Each row below holds a small network's activations on one input, seen along a few directions.
In each table, some parts of the input vary, and every possible input appears once, in random order.
Descriptions start from the smaller parts, as in this example, which fits no table here: ring(8) and (point or (values(2) and line(4)) or ring(9)).
Shared parts are said once, and a part with two or three values counts as separate values.

Rows:
R1: [-14  -2   3 -16   4  -8 -12   3   8   0   5  15  -7  12   4]
R2: [-16 -41  17  20  11  16  -6  28   1   4  27  17  27  -1 -30]
R3: [-12 -32  32   5   8   1  -6  16  -3 -10  43   5   5   4 -14]
R4: [-15 -38  21  16  10  12  -6  25   0   1  31  14  21   0 -26]
R5: [-19   4  19  10 -30  16  10 -22  28 -26 -20  30  18  17   1]
R6: [-14 -36  25  12  10   8  -6  21  -1  -3  35  11  16   2 -22]
R7: [-11 -29  35   1   8  -2  -6  13  -4 -13  47   3   0   5 -11]
R8: [  5  12 -21  -4  -2  -3  -5   2   4  17 -19   1   3   2   3]
R9: [ 19  12 -32  15   7   9  14   0 -14  16 -31 -19   4 -25  -4]
R10: [ -8 -25  41  -6   6  -8  -7   8  -7 -20  54  -2 -10   8  -4]
R11: [ 24  21 -17   0   5  -6  14 -13 -18   1 -14 -31 -18 -20  12]
R12: [-12   2  10 -23   2 -14 -13  -2   5  -7  13  10 -17  15  11]
R13: [  6  14 -17  -8  -3  -6  -5  -1   3  14 -15  -2  -2   3   7]
R14: [-17  -6  -4  -9   5   0 -12   9  10   7  -3  21   4  10  -3]
R15: [ 22  19 -21   3   5  -2  14 -10 -17   5 -18 -29 -13 -21   9]
R16: [ 10  21  -7 -18  -5 -16  -6 -10   0   3  -3 -10 -18   7  18]
R17: [  4  10 -25   0  -1   1  -5   5   5  21 -23   5   9   1  -1]
R18: [ 21  17 -24   7   6   1  14  -7 -16   9 -22 -26  -7 -22   5]
R19: [-18 -11 -12  -1   7   8 -12  16  11  14 -11  27  15   8 -12]
R20: [ 18  10 -36  19   8  13  13   3 -13  20 -35 -16  10 -26  -8]
R21: [  8  18 -10 -15  -4 -13  -5  -7   1   6  -7  -7 -13   6  15]
R22: [ 18  25  -6  30 -29  23  37 -34   3 -19 -44 -14  13 -17   3]
R23: [  7  16 -14 -11  -4 -10  -5  -4   2  10 -11  -4  -8   4  11]
R24: [  3   7 -29   4   0   5  -5   9   6  24 -27   8  14   0  -5]
R25: [ 20  15 -28  11   7   5  14  -4 -15  13 -27 -23  -2 -23   1]
R26: [ 11  23  -4 -21  -5 -19  -6 -12  -1  -1   1 -12 -23   8  21]
R27: [-13   0   7 -19   3 -11 -13   0   7  -4   9  12 -12  14   8]
R28: [-18  -9  -8  -5   6   3 -12  12  10  10  -7  24  10   9  -7]
R29: [-16  -4   0 -12   4  -4 -12   6   9   3   1  18  -1  11   1]
R30: [ -9 -27  38  -2   7  -5  -7  10  -5 -17  51   0  -5   7  -7]
R31: [  3  22   2  14 -38  14  18 -30  22 -15 -36  10  17   8   7]
R32: [-10   4  13 -26   2 -17 -13  -5   4 -11  16   7 -22  16  15]
R33: [-16 -26  48  30 -25  25  15  -9  18 -37  19  21  30   8 -16]
R34: [ 27  26 -11  -7   3 -12  13 -18 -20  -6  -7 -36 -28 -17  19]
R35: [-13 -34  28   8   9   5  -6  18  -2  -6  39   8  11   3 -18]
R36: [ 25  24 -14  -3   4  -9  14 -16 -19  -2 -10 -34 -23 -18  16]
- The inputs of R31 and R22 match in every part but one. If R13 is changed in the same way as R31 into R22, which row does it become? => R18
- What do these inputs look like to the network? => line(4) and (point or line(8))
- List by row number the other rows that have the line(4) part in common with R27. => R1, R5, R12, R14, R19, R28, R29, R32
- Change only the line(8) part in R6. List by row number the other rows that result. => R2, R3, R4, R7, R10, R30, R35

Rows:
R37: [ 29  26 -38   8   7   3  19 -10 -20  14 -36 -32  -9 -31   7]
R38: [ 13  -7   4  -5   8 -10  -5  14 -16  16  27 -21  -6  -8  -2]
R39: [-15 -22   9   5  21   5   8   7  -9  -4  13  -1   0 -19 -10]
R40: [ -3 -19   7  16   8  19   5  13 -11  -6   5   4  10 -11 -19]
R41: [  7  -6  15  -2   9  -8  -1  -3 -11 -18  26 -10 -17   2   1]
R42: [ 15  39 -43 -10  -8  -5   8 -21   2  16 -53  -7 -11  -4  14]
R43: [  4  11  19 -17 -17 -16  -8  -7   6  -4  19  -6 -10  14  18]
R44: [ -2 -12  20  16  -5  16  12  -1  -5 -21   8   2   6  -2 -15]
R45: [ 17  32 -49  -2   8  -1   5  -5  -8  24 -49 -15  -6 -18  12]
R46: [-16  -6   2  -2  -7  12  -5   4  11  -4  -9  27   8  14 -12]
R47: [-28  -8   4 -13   6  -3  -2  -2  13  -2  -2  23  -2   7  -2]
R48: [  1   0  17  14 -28   7   2 -10  19  -8   1  10  23  12   3]
R49: [ -7   0  -3 -21   7 -12 -18   3   5  -1   8  16 -14  19   4]
R50: [-23  -4  24  -6  -3  -1   5 -14  12 -23   5  13  -4   2  10]
R51: [-11  -1  21   5 -16  14   2  -7  10 -24  -2  18   7   9   0]
R52: [ 10 -18   2  25  -4  12   5  11  -1  10   9  -5  27  -8 -16]
R53: [  1  -1  -7 -15   8 -14 -19  20  -3  26  13  -5  -3   6   3]
R54: [-14 -15  22   5   8   2  15  -7  -3 -19  15  -3  -5  -9  -5]
R55: [ -2   6  -1 -24  -7 -18 -15   5   7  18  11   4  -8  19   5]
R56: [ -4  -4  -3   8 -18   5  -5   2  20  12  -6  19  25  17  -9]
R57: [  7 -13   2  -2  22  -5  -8  12 -17  -3  24  -9 -12  -7  -4]
R58: [ 20  43 -23  -3 -18  -2  16 -32   1  -6 -46 -17 -13  -9  27]
R59: [ 29  33 -25   8  -5   0  26 -24 -14  -1 -34 -34 -14 -21  13]
R60: [ 10 -10  15  25 -16   9  12  -3   5  -5  11  -6  22   1 -12]
R61: [-26 -16  -2  -5  21   0  -6  13   3   6   0  15   2  -6  -5]
R62: [ -2 -11  -8  16  -4   8  -8  16  11  20  -4  11  29   4 -12]
R63: [ -2   4  17 -14  -3 -10 -11  -9   4 -22  15   6 -15  14  16]
R64: [ 13   0  17  -5  -5 -13   2  -1 -10   0  30 -23 -11   2   3]
R65: [-14 -13  -4   6   8  15  -8  18   1   4  -7  20  13   2 -15]
R66: [ -5  -7  -9 -12  22  -9 -22  18  -4   7  10   8  -9   6   1]
- The inputs of R66 and R57 match in every part but one. If R62 is changed in the same way as R66 into R57, which row does it become? => R52
- What do these inputs look like to the network? => ring(5) and (point or line(5))
- List by row number the other rows that have the ring(5) part in common with R49. => R42, R46, R47, R55, R56

Rows:
R67: [ 10  15 -15  -6   2  -6   2  -6  -6   6 -13 -12 -10  -6   9]
R68: [ 15   4 -18  24  -2  16  16   0  -8   8 -24 -12  16 -19 -10]
R69: [ -8 -10  17 -12   6 -10 -11   5  -1  -7  26   4 -10  10   2]
R70: [ -8 -12  16  -9   6  -6  -9   7   0  -6  24   5  -6   8   0]
R71: [ 10  17 -14 -10   2  -9   0  -7  -5   5 -11 -12 -14  -4  12]
R72: [-12  28  -7   0 -36  10   8 -30  32 -12 -49  28  13  18  13]
R73: [ -7  -8  18 -16   5 -13 -12   4  -1  -8  29   3 -14  12   5]
R74: [ 11  11 -17   3   2   1   6  -4  -6   7 -17 -11  -2 -10   3]
R75: [ -8 -22  11  13   5  10   1  12   0  -1  14   7  15  -3 -16]
R76: [ -7 -24  11  19   4  14   3  13  -1   0  12   6  20  -6 -19]
R77: [ 10  13 -16  -1   2  -2   4  -5  -6   6 -15 -11  -6  -8   6]
R78: [ -9 -16  14  -1   6   0  -5   9   0  -4  19   6   2   3  -7]
R79: [ -5 -26  11  24   2  17   6  14  -1   1  11   5  25  -8 -22]
R80: [ -6  -6  20 -20   4 -16 -13   3  -1  -9  31   2 -17  14   7]
R81: [ 11  23 -10 -22   0 -20  -4 -10  -5   5  -3 -16 -24   2  20]
R82: [ 13   6 -18  18  -1  12  13  -1  -7   8 -22 -11  11 -17  -7]
R83: [-29  -1  17  -2 -32  10  -9 -10  40 -14 -14  49  23  35   0]
R84: [ -9 -20  12   8   5   7  -1  11   0  -2  15   7  10  -1 -13]
R85: [ 12   7 -18  13   1   9  11  -2  -7   8 -21 -11   6 -14  -4]
R86: [ -9 -18  13   4   6   3  -3  10   0  -3  17   7   6   1 -10]
R87: [ 11  21 -12 -18   1 -16  -3  -9  -5   5  -6 -15 -21   0  18]
R88: [ 11  19 -13 -14   2 -13  -1  -8  -5   5  -8 -13 -18  -2  15]
R89: [ -9 -14  15  -5   6  -3  -7   8   0  -5  21   6  -3   5  -3]
R90: [ 11   9 -17   8   1   5   9  -3  -6   7 -19 -11   2 -12  -1]
- What do these inputs look like to the network? => values(2) and (point or line(11))
- The inputs of R72 and R83 match in every part but the values(2) part. If R77 is changed in the same way as R72 into R83, which row does it become? => R78
- Change only the values(2) part in R86. List by row number the other rows that result. => R74

Rows:
R91: [ 30  39  -8 -11 -15 -23   1 -23  -1  -4  -6 -27 -22   9  33]
R92: [ 38  17 -35 -10   8 -12 -10  13 -22  36  -4 -36 -11 -15   9]
R93: [-24  15 -23 -25  -1  -6  -5  -6  14  16 -32  26  -6  10   3]
R94: [ 37   8 -43  22   1   8   7  10 -14  33 -23 -26  15 -17 -13]
R95: [  0 -13 -28  15  26   9  17   9 -15  21 -17  -8   5 -27 -18]
R96: [-20   2  19 -13 -10   7   1 -18  12 -37  -9  28 -14  18   5]
R97: [ 15  34 -38 -17 -25  -7 -13  -6  14  29 -37   9   3  20   9]
R98: [ 21  42  -8  -7 -38  -5   8 -29  12  -4 -32  -5  -6  20  19]
R99: [  0 -11  40 -10 -14 -20 -12  -4  14 -15  53   2  -5  24  12]
R100: [-23 -14  16 -13 -19  -4 -27  19  25  15  19  32  18  40 -12]
R101: [ 40  21 -13  30 -14   9  25 -15 -15   0 -17 -38   7 -18  -5]
R102: [ 10 -29  35  28 -13  10  12   3  -1 -11  43  -8  25  -3 -25]
R103: [  9 -20  43   2  -8  -8  -2   9 -10  -9  59 -15  -2   2  -3]
R104: [-20 -28  14  20 -12  15 -14  26  22  15  11  26  45  15 -20]
R105: [-18 -12  17  20  -4  26  13 -13   8 -37 -17  22  14  -7  -3]
R106: [ -1 -39  11  23   6   8  -6  33  -2  19  33   1  31   3 -35]
R107: [ 40  30  -5   1 -10  -9  11  -9 -24   2   1 -47 -19 -14  17]
R108: [-16  21   5 -16 -17  -2  15 -29  14 -18 -26  10 -15   9  13]
R109: [ -9 -17  -3 -14  42  -1 -15  26 -25   3  19  -1 -20 -13  -8]
R110: [ -1  -2 -19 -18  33 -11  -1  14 -22  23   2 -20 -20 -25   2]
R111: [-28 -15  -8  15  16  26  -5  17  10  -5 -23  36  21  -4 -14]
R112: [-20   1 -24  12   6  15   8   4  13  16 -41  20  20 -17  -4]
R113: [  0 -20  14  24  13  20  20  -6 -17 -32   6  -3  -1 -20 -18]
R114: [-13   9 -21 -31  24 -27 -13  -2   1  16  -6   1 -23  -2  18]
R115: [-31   0  -7 -21   9   5 -19   8  12  -5 -14  42  -6  22  -7]
R116: [  4  -2   0  21   7  12  34 -16 -14 -13 -11 -22  -3 -29 -10]
R117: [ -1 -29  20  -5  13 -11 -22  38 -11  22  51  -8   4   7 -13]
R118: [ -7 -22  38  25 -30  16   5  -6  21 -15  21  16  39  10  -9]
R119: [ -8 -28 -12  18  35  19   3  22 -17   1   0  10   6 -15 -28]
R120: [-13   7   4  18 -11  17  27 -24  11 -18 -34   3  12 -18   5]
R121: [ 24  28 -10  27 -32  14  19 -23   8  -4 -40 -12  22  -6  11]
R122: [-11  -1  18 -18  12 -11  -6 -12  -1 -38  17   6 -30   7  18]
R123: [  3   9   8  -9  12  -7  19 -10 -22 -12   7 -32 -28 -26  11]
R124: [ -1 -10  22  -6  18   1   5   0 -26 -31  23 -12 -27 -16   2]
R125: [-12 -20  17 -17   5 -25 -34  23  12  16  44  12   1  29   2]
R126: [ 27  27 -37 -22   0 -28 -22  -3  -1  30 -12 -14 -14   8  24]
R127: [ 20  20 -39  18 -18  13  -1   3  12  29 -46   3  30  -7   2]
R128: [-20  -7  -6 -27  34 -16 -27  11  -1  -5  11  19 -22  10   8]
R129: [ -9  -9  40  -7 -36  -1  -6 -10  26 -15  28  23  11  35  -1]
R130: [ -7  18   5 -21   6 -20   8 -23   3 -19   0 -13 -31  -3  26]
- What do these inputs look like to the network? => values(2) and line(4) and ring(5)
- The inputs of R121 and R127 match in every part but the values(2) part. If R122 is changed in the same way as R121 into R127, which row does it become? => R128
- The inputs of R91 and R126 match in every part but the values(2) part. If R105 is changed in the same way as R91 into R126, which row does it become? => R111
- Change only the line(4) part in R96. List by row number the other rows that result. => R98, R108, R129
- Change only the values(2) part in R103. List by row number the other rows that result. => R117
